These are the activations of a small network on made-up records, seen along a few directions, one row for each record.
After each row come some of the record's fields: RAFO, PIV, NUNES, RALA, MIVUT.
The largest differences between rows may come from other fields.
In the rows, zero is written as 500.
Strong random noise was added to every row along 14 fixed directions; ignore it. To show where, here is one row again and again, with new noise each time:
[537 665 131 373 566 614 542 659 758 271 423 376 494 407 689 307 408 620
 575 698 667 458 491 445 222 406 407 322]
[669 678 461 680 602 286 441 338 440 532 555 622 553 312 534 295 492 456
 556 619 608 531 659 352 646 515 742 637]
[381 512 469 743 541 472 492 542 584 469 788 402 470 342 678 302 441 637
 631 239 739 442 675 385 472 494 646 610]
[443 497 532 571 461 664 436 494 490 353 564 445 615 457 677 455 386 383
 563 442 759 716 415 545 368 468 660 433]
[394 468 503 475 410 609 529 637 699 523 442 379 394 551 534 569 467 545
 658 468 533 548 334 594 422 517 492 288]
[516 514 580 649 556 413 502 418 459 504 400 608 496 462 412 493 496 345
 592 722 481 725 419 520 629 593 708 496]
[584 473 412 570 388 492 466 598 615 653 481 403 466 471 459 458 391 560
 406 317 517 310 390 503 476 627 437 570]
[624 661 429 444 503 522 484 328 627 431 389 425 581 464 665 474 372 368
 613 685 759 550 382 561 436 637 489 430]
[425 528 353 594 505 360 653 420 743 489 465 285 449 562 131 504 588 543
 381 371 516 347 609 224 455 560 514 570]
[498 440 465 651 490 566 492 519 528 485 372 585 418 432 318 464 523 574
 568 809 351 575 342 486 663 599 530 528]
[589 563 411 406 448 461 477 575 471 548 356 495 466 473 344 410 362 429
 387 471 505 436 336 501 426 592 467 438]
[445 534 406 606 439 563 319 703 436 399 451 618 663 463 665 401 397 495
 417 529 604 836 581 387 365 571 851 478]
[492 417 224 788 633 636 625 385 732 488 530 307 645 600 299 625 553 524
 325 598 464 438 431 466 526 663 467 641]
[606 676 420 459 453 322 440 443 665 544 424 404 478 407 604 362 353 494
 582 410 745 381 515 396 411 646 516 498]
[545 515 381 363 345 504 516 650 715 601 427 412 411 594 535 539 527 585
 423 459 373 404 496 450 405 465 357 414]
[426 477 665 520 288 770 280 372 397 629 678 541 558 556 613 613 540 654
 576 416 503 599 439 493 687 557 535 454]

[777 608 507 594 495 430 628 377 601 592 481 504 479 359 448 450 565 437
 577 634 527 337 491 620 671 356 516 557]  RAFO=dit PIV=vulof NUNES=tipel RALA=kib MIVUT=kas
[558 513 545 400 459 473 700 459 643 449 503 412 427 522 569 527 557 342
 511 596 513 440 547 610 470 362 316 493]  RAFO=dit PIV=vulof NUNES=lobi RALA=kib MIVUT=nifon
[632 671 470 381 577 392 490 426 496 633 467 513 519 469 568 528 438 467
 639 469 582 398 436 624 513 493 455 328]  RAFO=dit PIV=vulof NUNES=lobi RALA=kib MIVUT=mafa
[341 421 514 584 641 715 581 549 408 461 539 507 549 577 493 606 414 384
 529 630 514 685 294 767 516 653 535 373]  RAFO=dit PIV=vulof NUNES=lobi RALA=kib MIVUT=nifon
[352 448 607 534 511 500 421 396 498 425 544 461 476 416 606 496 361 537
 762 359 671 579 367 492 462 650 462 439]  RAFO=dit PIV=tok NUNES=lobi RALA=fik MIVUT=kas
[393 509 603 333 535 382 556 555 501 412 613 487 356 507 583 407 608 447
 599 366 455 549 665 405 386 117 513 370]  RAFO=vimif PIV=tok NUNES=tipel RALA=kib MIVUT=mafa
[608 433 456 414 558 387 599 651 499 521 500 506 403 531 657 477 532 501
 472 438 314 437 515 490 372 331 358 519]  RAFO=dit PIV=tok NUNES=lobi RALA=kib MIVUT=kas
[406 213 551 633 490 679 424 379 462 306 513 428 427 418 224 449 513 585
 522 474 408 456 220 349 538 404 297 656]  RAFO=vimif PIV=tok NUNES=lobi RALA=fik MIVUT=nifon
[588 509 549 359 529 275 563 413 636 562 420 442 353 492 607 465 422 451
 612 497 512 337 448 525 479 608 240 550]  RAFO=vimif PIV=tok NUNES=tipel RALA=fik MIVUT=mafa
[619 606 503 379 499 666 651 425 496 442 596 562 556 492 751 547 576 361
 552 814 542 531 587 780 566 317 423 452]  RAFO=vimif PIV=vulof NUNES=tipel RALA=kib MIVUT=mafa
[324 292 612 667 581 594 405 615 385 527 543 577 488 538 511 542 446 451
 513 490 359 710 334 628 553 571 588 489]  RAFO=dit PIV=tok NUNES=tipel RALA=kib MIVUT=nifon
[390 669 460 489 532 534 606 519 411 408 544 477 503 479 380 427 512 547
 512 539 672 471 654 478 503 608 680 452]  RAFO=dit PIV=tok NUNES=tipel RALA=kib MIVUT=rom
[509 555 362 431 538 326 432 492 508 699 440 529 507 594 282 540 521 629
 326 383 303 382 582 309 542 687 429 507]  RAFO=dit PIV=tok NUNES=lobi RALA=fik MIVUT=mafa
[496 472 445 469 629 265 420 519 464 459 485 541 409 445 577 282 389 463
 430 489 438 430 550 381 426 566 361 657]  RAFO=vimif PIV=tok NUNES=tipel RALA=kib MIVUT=nifon
[630 513 661 401 318 661 245 302 241 600 608 633 576 462 582 483 469 530
 431 479 495 429 456 520 679 519 385 623]  RAFO=vimif PIV=tok NUNES=tipel RALA=kib MIVUT=nifon
[460 464 479 632 434 619 497 428 573 277 475 395 555 468 343 432 586 543
 444 543 617 555 531 281 450 357 647 588]  RAFO=vimif PIV=tok NUNES=tipel RALA=kib MIVUT=rom
[348 397 577 617 610 641 660 514 282 297 566 605 450 415 282 459 538 463
 534 685 438 587 480 596 579 453 525 521]  RAFO=dit PIV=tok NUNES=tipel RALA=kib MIVUT=nifon
[408 392 819 563 333 533 395 289 586 366 507 455 494 417 678 590 485 476
 838 445 740 680 422 455 508 471 517 484]  RAFO=dit PIV=tok NUNES=lobi RALA=fik MIVUT=nifon
[522 572 436 486 653 398 527 590 196 463 496 710 598 478 495 388 415 296
 315 646 421 716 566 539 470 587 663 524]  RAFO=dit PIV=tok NUNES=lobi RALA=fik MIVUT=kas
[352 441 680 470 382 467 464 551 457 496 461 467 472 565 486 539 448 457
 501 336 578 616 493 471 441 636 598 500]  RAFO=dit PIV=tok NUNES=tipel RALA=kib MIVUT=kas
[570 641 440 312 329 495 557 662 477 463 430 591 436 452 523 374 482 489
 441 595 478 544 594 440 433 395 529 411]  RAFO=dit PIV=vulof NUNES=lobi RALA=fik MIVUT=kas
[480 484 466 534 605 548 323 398 561 625 375 469 560 566 341 655 464 588
 659 473 457 545 195 536 568 603 496 291]  RAFO=vimif PIV=vulof NUNES=lobi RALA=kib MIVUT=mafa
[728 461 452 736 415 357 393 523 726 432 221 519 593 381 397 465 587 436
 475 643 496 628 499 305 486 248 777 598]  RAFO=vimif PIV=vulof NUNES=lobi RALA=kib MIVUT=nifon
[551 542 528 412 457 511 286 476 482 419 394 530 436 271 488 376 390 675
 782 437 622 445 289 391 454 404 461 320]  RAFO=dit PIV=tok NUNES=lobi RALA=fik MIVUT=nifon
[581 478 460 357 527 428 312 398 485 421 412 539 622 567 605 487 452 315
 329 531 434 642 455 394 360 365 401 525]  RAFO=vimif PIV=vulof NUNES=tipel RALA=kib MIVUT=nifon
[419 451 536 770 575 348 723 600 496 582 519 510 455 511 282 518 487 338
 412 442 475 573 557 566 590 677 751 606]  RAFO=dit PIV=vulof NUNES=lobi RALA=fik MIVUT=rom
[167 397 662 585 336 494 488 756 569 356 506 519 263 396 593 351 478 742
 722 500 587 556 674 403 515 675 583 584]  RAFO=vimif PIV=tok NUNES=tipel RALA=kib MIVUT=nifon
[452 461 498 647 434 530 530 519 622 521 601 323 387 387 457 375 428 718
 597 246 676 222 460 420 504 588 449 628]  RAFO=dit PIV=tok NUNES=tipel RALA=kib MIVUT=kas
[486 392 615 664 526 551 598 604 440 453 540 497 414 391 453 453 516 468
 595 474 555 464 466 663 560 386 646 560]  RAFO=vimif PIV=tok NUNES=tipel RALA=kib MIVUT=nifon
[707 449 431 498 637 298 347 428 608 483 308 496 441 344 578 321 349 411
 606 596 441 428 208 471 425 403 285 539]  RAFO=dit PIV=tok NUNES=tipel RALA=kib MIVUT=mafa
[432 479 387 626 618 601 333 641 399 473 578 572 641 425 439 471 463 614
 487 362 493 599 479 485 433 368 697 354]  RAFO=dit PIV=tok NUNES=tipel RALA=kib MIVUT=nifon

Here are new rows. What are their fields?
[396 416 605 438 604 623 617 650 361 375 534 566 346 386 586 389 358 424
 713 592 535 583 268 788 460 466 405 350]  RAFO=dit PIV=tok NUNES=tipel RALA=fik MIVUT=mafa
[613 501 504 606 492 616 583 360 506 409 441 595 591 481 373 583 669 418
 518 873 415 648 516 527 666 357 623 538]  RAFO=vimif PIV=tok NUNES=tipel RALA=fik MIVUT=mafa
[482 395 416 612 613 479 708 568 727 430 415 420 460 566 555 587 540 387
 569 705 424 586 443 607 448 503 478 499]  RAFO=vimif PIV=tok NUNES=lobi RALA=fik MIVUT=mafa
[660 773 375 424 430 538 622 317 727 475 517 308 638 533 508 533 632 496
 490 487 770 353 722 404 436 323 624 399]  RAFO=dit PIV=tok NUNES=tipel RALA=kib MIVUT=mafa
[742 597 383 377 408 573 427 495 670 653 355 396 505 436 606 528 359 554
 568 491 599 267 247 687 460 537 284 395]  RAFO=dit PIV=vulof NUNES=lobi RALA=kib MIVUT=kas
[425 526 629 450 357 466 606 709 486 403 325 574 406 452 623 471 376 355
 595 620 672 655 545 677 431 651 621 474]  RAFO=vimif PIV=vulof NUNES=lobi RALA=kib MIVUT=nifon
[621 401 555 660 365 536 283 539 510 445 442 598 645 408 743 434 447 465
 459 552 539 674 491 454 493 420 644 677]  RAFO=vimif PIV=vulof NUNES=tipel RALA=kib MIVUT=mafa
[587 322 515 606 559 402 283 507 604 561 264 490 506 446 534 494 312 405
 518 546 427 528 147 587 468 680 370 582]  RAFO=dit PIV=tok NUNES=tipel RALA=kib MIVUT=nifon
[294 339 853 369 216 487 325 342 403 655 483 584 379 724 464 723 596 570
 494 447 276 640 519 343 706 733 361 580]  RAFO=vimif PIV=tok NUNES=lobi RALA=fik MIVUT=nifon
[347 506 448 478 627 426 501 562 596 476 535 435 378 498 447 432 499 603
 613 424 494 427 541 453 446 500 458 409]  RAFO=vimif PIV=tok NUNES=tipel RALA=kib MIVUT=nifon
[615 621 618 494 307 460 821 469 476 400 536 490 352 305 374 304 531 404
 495 601 708 240 708 554 613 410 505 707]  RAFO=vimif PIV=vulof NUNES=tipel RALA=kib MIVUT=mafa
[434 471 628 472 526 480 440 593 344 516 551 537 504 493 548 459 379 372
 533 283 564 643 389 588 389 422 639 358]  RAFO=dit PIV=tok NUNES=tipel RALA=kib MIVUT=kas
[549 595 595 422 374 343 526 622 461 421 302 680 334 382 492 334 568 547
 616 736 436 588 656 377 563 465 664 516]  RAFO=dit PIV=tok NUNES=tipel RALA=kib MIVUT=kas
[470 443 523 498 507 528 451 488 463 443 601 539 524 444 588 476 482 486
 518 459 517 522 505 545 479 405 428 493]  RAFO=vimif PIV=tok NUNES=lobi RALA=fik MIVUT=nifon
[470 402 479 749 767 337 596 347 435 341 542 536 470 367 325 352 517 386
 524 701 449 521 492 425 604 515 488 727]  RAFO=vimif PIV=tok NUNES=lobi RALA=fik MIVUT=nifon
